Each row below is a small network's average activation on inputs in which a field has the value named, seen along a few directions.
Values that are neighbours, or in one group, have similar rows; names and order tell nothing.
In the rows, 128 means zero.

Field Bezu:
p1: [ 58  80 184 130 197  32  92 180 121 124 147 121 135 165 112 143 137 151
  84 172 177 116  99]
p11: [ 93  67 203 120  71 188 226 129 213 141 138 146 162 173 202 112 103  85
 113 159  83 165  44]
p12: [153 181 148 157 186 104 133 147  55 174  76 199  64 111 126  72 108 180
  83 118 158  76 150]
p5: [ 68  21 121 159 147  86  55 126 179  93 149  83 162 138 105 154 166 212
 118  72 221 148 165]
p2: [203 200  29  59  45 176  91 107  91 119 124  73  93 117 124 132 142 110
 185 133  49 117 115]
p16: [137 166 162 103  69 167 162 188 216 157  62  36  94  76 117 114 116 103
  97 202  98  88 188]
p17: [142 120 148 174 239  22 143 166 139 150  74 131  87  89 102 128 108 111
  91 207 135  69 160]
p20: [132 129  87 126 188  72  61 174  20  92 239 171 152 199 122 149 133 102
 106 152 144 163 127]
p14: [ 75 151  74  53  53 146 106 165 153 120 212  96 145 183 140 112 174 148
 166 174  52 148 128]
p3: [130 128  72 186 172 150 106 109  75  39 114 206 163 106  97 151 148 106
 128  11 172 163 209]
p6: [ 35 122 185  78  71 132 111 193 210 105 117  95 125 177 132 110 119 128
 106 199  74 147 152]
p19: [173 170 201 101  43 207 176  91 123 198 107  86 129 102 139 119  52 145
 142  93 117 117  43]
p7: [139 210 123  94  96 130 116 103 136 162  50  93  55 140 137  82  87 170
 120 136  62  71 134]
p4: [211 143 131  96  56 170 150  54  74 199 189 103 164  77 146 162  81  70
 223 109 101 151  44]
p15: [113 118  64 193 189 127 156  77 136 106  67 191  75  79 126 113 179 209
 131  55 186 122 196]
p9: [178 201  77 140 191 106  94  95  12 100 117 207  82 121 142 147 134  87
 123 136 109 116 156]
p18: [111  65  94 170 181 123  30 122 104  54 198 190 187 174  93 157 191 123
 120   9 199 179 146]
p13: [163 128 220 140  94 161 213 101 189 166  97  92 131 109 142 147  51  62
 103 162 108 126  78]
p10: [111  73  89 191 196  82 144 145 169 117  80 124 158  54  92 135 189 167
 119 110 251  96 184]
p8: [135  86 148  87  76 180 194  89 145 142 201 117 196 169 164 118 141  89
 202 153  63 181  43]
Each value of Bezu is a pair of two hidden parts, and every pair occurs once (5 first parts, 4 second parts).
p15 and p7 share the first part; p15 and p5 share the second. Which value has the first part of p5 and the second part of p7?
Answer: p6
p12 and p19 share the first part; p12 and p9 share the second. Which value has the first part of p9 and the second part of p19?
Answer: p4
p16 and p13 share the first part; p16 and p14 share the second. Which value has the first part of p14 and the second part of p13?
Answer: p8

Field Guba:
b10: [131 100 113 107  75 178 107 116 138  97 204 105 161 158 146 154 139  97
 154 107 104 182 126]
b3: [162 159 109  85  80 162 154 124 105 156 173  90  97 145 164 106 103 130
 163 135  35 119  95]
b15: [206 184 101  99  91 152 113  64 112 149 140 118 135 153 109 131 107  89
 163 111  43 119  74]
b2: [ 85  79 100 126 179  86  85 172  75  86 236 157 196 178 108 149 189 143
 137 139 187 172 112]
b7: [158 195  48 138 132 153 104 118  99 135  79 196  65  82 137  93 172 120
 138  78 120  97 199]
b13: [ 68  88 169 112  90 148 167 161 223 118  60  98 120 147 154  92 154 168
  89 188 134 120 138]
b9: [157 208  45 155 186 115 104 122 102 121  90 151  52 109 115 110 124 190
 118 103 118  81 166]
b16: [151 131  96 107  63 167 140  51 116 126 165 128 165 127 157 160 102  94
 195 106 105 171  77]
b8: [ 58  42 235 155 157  97 195 161 227 127  71 101 136 126 127 122 109 132
  90 162 148 128 111]
b12: [113  79 161 138 146 138 108 130 140 107 208 134 170 174 109 145 149 124
 128 112 137 180 119]
b11: [ 99 159 191  84  68 112 161 142 134 195 111 101 143 136 145 104  66 111
 126 175 108 104  77]
b1: [103 141 172  92  69 134 150 156 203 162 103  68 125 135 143 116 108 119
 108 219  99 110 127]
b6: [130 141 150 166 188  87 119 150  89 100  58 118  79  85  83 131  96 155
  91 104 163 104 209]
b14: [205 160 114 129 137 143 159 123  31 166 116 161 108  39 152 142 135  83
 157 152 141 107 127]
b4: [100  97  99 164 199  87  55 132 106  77 200 191 182 177  91 160 165 112
 117  75 178 167 131]
b5: [123  85 144 193 188  88 127 126 149 124  35 129 114  78 107 133 131 180
  73  85 229  86 161]
The values of Guba form a star with 3 arms.
What is the length, in steps, of the shortest route from b1 to b6?
Answer: 7
List every value one step from b14, in the order listed.
Answer: b15, b7
List every value one step from b12, in the order listed.
Answer: b10, b2
List every value one step from b8, in the order listed.
Answer: b13

Field Sot:
s7: [ 76  87 189 172 189  77 148 171 181 131  65 128 109 114 120 118 121 162
  63 154 182  98 158]
s5: [150 132  94 129 117 163 116  90  85 110 173 166 152 143 135 138 137 116
 159  73 125 163 112]
s2: [212 218  68 128 148 136 106  92  15 141 107 170  76  88 119 125 112 125
 154  95 101  99 140]
s6: [116  99 147 123 137 105 121 139 125 132 172 121 157 143 128 146 130 111
 133 151 135 142 102]
s4: [100  80  71 190 220  73  67 138 118  68 122 165 132 116  85 146 192 177
 104  67 230 132 202]
s3: [ 91 131 153  75  66 147 134 157 174 130 158  95 139 180 151 114 122 105
 130 187  65 144 105]
s1: [151 149 174  80  20 195 203 110 197 184  99  52 130 114 158 109  81 100
 153 169  58 118  77]
The values of Sot form a star with 3 arms.
List every value one step from s1, in the order listed.
Answer: s3
List every value one step from s7, in the order listed.
Answer: s6, s4
